Questions about the grid below.
1) Read off the entry just right of -2.30.
2) Read off the entry just right of the largest entry.
3) Read off the entry just right of -0.41.
[[ 0.28 -0.49 -0.79  0.68 -0.60 -0.22  0.78 -0.57 -0.31 -1.63 -0.55 -0.41
  -0.15  1.44 -2.60  0.49]
 [-2.30 -1.02 -0.70 -0.04 -0.81 -2.23  0.26 -0.60 -1.56  0.61 -1.15 -1.76
  -2.08  0.63 -2.29  0.30]]
1) -1.02
2) -2.60
3) -0.15

M =
[[ 17  12   9  -7  -1   7  -2  -9 -17   5   0   6 -15]
 [-14  -4  -3  12 -10   1   6   5 -28  -1   0   7   0]
 [-16   1 -14  27   7   1   1   8  12  -3   7   7   4]
 [ 12   7  -1  -1  31  10   0 -10   3 -11   7   4  14]
 [ 13   0   1   5 -22  10   3  -6  14   7  -7   0  18]
 [ 14   7  -1  -6   5 -14  15   6 -13   9   8 -12  -6]
 [  4  -9  19   5  -1 -13   3  -3  22  -4 -17  -3 -16]
 [ -9  -7  11   5   5   3   0   9 -28   7  -7   9   7]
 [  3 -11   1   2 -17   9   2  -1  -7   0 -11 -18  24]
 [ -9   8   8  -6  -4  -3   7  -9 -25   9  14   6 -13]
 [  9  -8   4  -4  -1 -12  34   6  -1   2   0  15   4]
 [ -6 -11  -7   3   5   0 -18   4   2 -26 -17  14   2]
 [ -7  -2   1  -9 -14  -7  -2 -12 -10 -10  -8   2  24]]
Find the 2nd entry in reading order.
Answer: 12
Find the last entry, reading row by row.
Answer: 24
The entry in the top-left corner: 17
Find the entry just right of 22.
Answer: -4
Find the entry just left of the largest entry.
Answer: -12
Find the entry in the bottom-left corner.
Answer: -7
Find the 5th entry from the end, reading row by row.
Answer: -10
Find the entry in the top-right corner.
Answer: -15
The bottom entry of the column that holds the largest entry -> -2
The smallest entry in the last column is -16
The 5th entry, reading row by row -> -1
The 3rd entry on the main diagonal -> -14
The largest entry is 34
Find the third-last entry, reading row by row.
Answer: -8
Find the entry directly below the largest entry.
Answer: -18
The 3rd largest entry -> 27
The entry just right of 11: 5
Find the top entry of the column that holds the largest entry.
Answer: -2
The centre entry is 3
The smallest entry in the first column is -16
The smallest entry in the last row is -14
The 3rd entry, reading row by row: 9

grid =
[[-19   9  11   2  10   9   4  -8  -2   4]
 [  4   9   9  -3   6   1 -10  -3  -5   1]
 [  2  -5   6  -2  23  24   7 -12  12  20]
 [ 14   2  -7  -4 -28 -25 -14  17 -11 -17]
 [ -1   4  -5   6   2   0   4   2   3   1]
 [-16 -10   0   6   6  15  19  -6   9   8]
 [ -2  13  33 -19  13  11 -23 -13 -14   7]
 [  8 -25 -31   5 -29 -17  12  15   9 -10]
 [-12  -6 -26  21 -12  -9  26  10  12  -8]]
Rows and columns are numbered from 0.
Give the entry at row 0, column 1.
Answer: 9
Give the entry directly below the largest entry.
Answer: -31
Give the entry directly above 14.
Answer: 2
Give the entry in row 0 and column 0.
Answer: -19
The entry in the bottom-right corner -> -8
The entry just right of 14 -> 2
Give the entry just left of the largest entry.
Answer: 13
The entry just right of the smallest entry is 5
The entry in row 0 and column 2: 11
Give the entry in the bottom-left corner.
Answer: -12
The entry in the top-right corner: 4
Give the entry at row 2, column 1.
Answer: -5
Give the entry just left of -9.
Answer: -12
Give the entry directly above the smallest entry.
Answer: 33
Give the entry directly above the largest entry.
Answer: 0
The entry at row 1, column 0 is 4
Give the entry directly above -1.
Answer: 14
The entry directly below -11 -> 3
Give the bottom entry of the column that holds the largest entry.
Answer: -26
The entry just left of 20 is 12
Give the entry just right of the largest entry.
Answer: -19

arr =
[[ 23   1  30   0  32   1  -1 -13 -20   1   8 -21]
 [  7  25   0 -24   5   1   7  -6  22 -27  29 -17]
 [  0 -21  -9  11 -15  -8  10   0   2   6  11  -4]
 [  6  -7   5  12   0  -2   2 -16 -17   6  12  -6]]
Rows and columns are numbered from 0.
Give the entry in the top-left corner.
A: 23
The bottom-right entry is -6
Give the entry in row 0 and column 2.
A: 30
Give the top entry of the column that holds the largest entry.
A: 32
The entry at row 0, column 1 -> 1
The entry at row 2, column 0: 0
Give the bottom entry of the column that holds the smallest entry.
A: 6
The top entry of the column that holds the smallest entry is 1
The entry in row 1 and column 0: 7
Give the entry in row 1 and column 2.
A: 0
Give the entry at row 2, column 1.
A: -21
Give the entry directly below the smallest entry.
A: 6
The top-right entry is -21
Give the smallest entry.
A: -27
Give the entry directly below the largest entry.
A: 5
Give the entry directly above -8.
A: 1

a = [[11.61, 8.72, 0.28, -6.07, -10.87, -17.38, -17.62, -2.77, 14.57, 4.67, 14.80, 1.29, -8.28], [5.68, 7.59, 3.96, -6.45, -14.89, -9.13, 6.18, 18.75, 21.19, 4.67, 13.49, -3.11, -19.53], [-0.96, -3.45, -13.66, -15.15, -5.47, -1.72, -7.70, -6.75, 5.17, 4.67, 9.45, -0.81, -9.58], [2.69, 1.16, -6.78, -2.18, 16.04, 25.43, 10.91, -10.16, -13.33, 4.67, 0.92, 12.61, 11.25], [2.24, 11.70, 7.52, 2.22, 4.34, 6.38, 2.87, 1.40, 4.86, 4.67, 4.39, -1.45, -2.26]]
The median of all entries is 2.22
The entry just left of the smallest entry -> -3.11
Which number is the entry just left of 0.28? 8.72
The entry just left of the largest entry is 16.04
The largest entry is 25.43
Which number is the entry just left of -9.58? -0.81
Which number is the entry just left of -14.89? -6.45

A =
[[ 0.04 -0.02  0.00 -0.04  0.00 -0.02 -0.02  0.07]
 [-0.09 -0.25 -0.07 -0.13 -0.19 -0.02 -0.26  0.16]
 [ 0.00  0.04  0.00 -0.07 -0.02  0.00  0.05  0.03]
 [-0.20 -0.22 -0.04 -0.27 -0.27 -0.18  0.10 -0.17]
 [-0.13  0.00 -0.07 -0.15 -0.04  0.04  0.05  0.11]
 [ 0.01  0.06  0.02 -0.14 -0.09  0.04  0.02  0.14]
 [-0.01 -0.02 -0.02 -0.01 -0.02 -0.03 -0.02 -0.04]
 [ 0.01 -0.12 -0.10  0.00  0.15 -0.04 -0.07  0.15]
 [ 0.00 -0.05 -0.02  0.09  0.02 -0.06 -0.06 -0.15]
 [ 0.07 -0.04 -0.02  0.16  0.13 -0.06 -0.09 -0.09]
 [ 0.01 -0.05 -0.07  0.04  0.14 -0.01 -0.06  0.08]
 [-0.05 -0.04 -0.03 -0.01 -0.07  0.01 -0.11 -0.01]
 [-0.02  0.20 -0.02  0.28  0.11  0.14 -0.15 -0.15]
 [ 0.00  0.00 -0.08  0.06  0.19  0.03 -0.03  0.10]
 [-0.02  0.00 -0.01  0.07 -0.05  0.00 -0.12 -0.09]
 [-0.03 -0.07  0.00 -0.14 -0.13 -0.07  0.03 -0.03]]
What is the last entry, reading row by row? -0.03
The second largest entry: 0.20
What is the first entry, reading row by row? 0.04
The 2nd-last entry, reading row by row: 0.03
The 4th entry, reading row by row: -0.04
What is the 3rd largest entry? 0.19
What is the entry in the bottom-left corner? -0.03
The largest entry in the last column is 0.16
The third entry on the main diagonal -> 0.00
What is the entry in the top-right corner? 0.07
The fourth-last entry, reading row by row: -0.13
What is the bottom entry of the column that holds the largest entry? -0.14
The largest entry: 0.28
The first entry of the largest entry's row is -0.02
The 2nd entry on the diagonal from the top-right corner -> -0.26
The third entry, reading row by row -> 0.00
What is the third entry on the diagonal from the top-right corner? 0.00

[[-19 -13  -8  14]
 [-31  14 -29  28]
 [ -8 -27  -4 -29]
 [-12 -28   5 -14]
 [-23 -27  21   3]
 [ -4  27 -27 -31]
 [  6 -28  10 -15]
 [-15 -24  17  -9]
 [-24  -6  -3 -23]
 [ 23 -14  12 -29]
 [-10   4  -1  -8]]
Find the smallest entry in the last column.
-31
Find the entry just left of the largest entry.
-29
Find the entry in the bottom-right corner.
-8
The first entry in reading order is -19
The top entry of the column that holds the largest entry -> 14
The entry just right of 23 is -14
Find the largest entry in the last column.
28
Find the smallest entry in the last row.
-10
The third-last entry, reading row by row: 4
Find the entry directly below 12.
-1
Find the second entry in reading order.
-13
Find the entry directly above -3.
17
The largest entry in the first column is 23
Find the third entry on the diagonal from the top-right corner.
-27
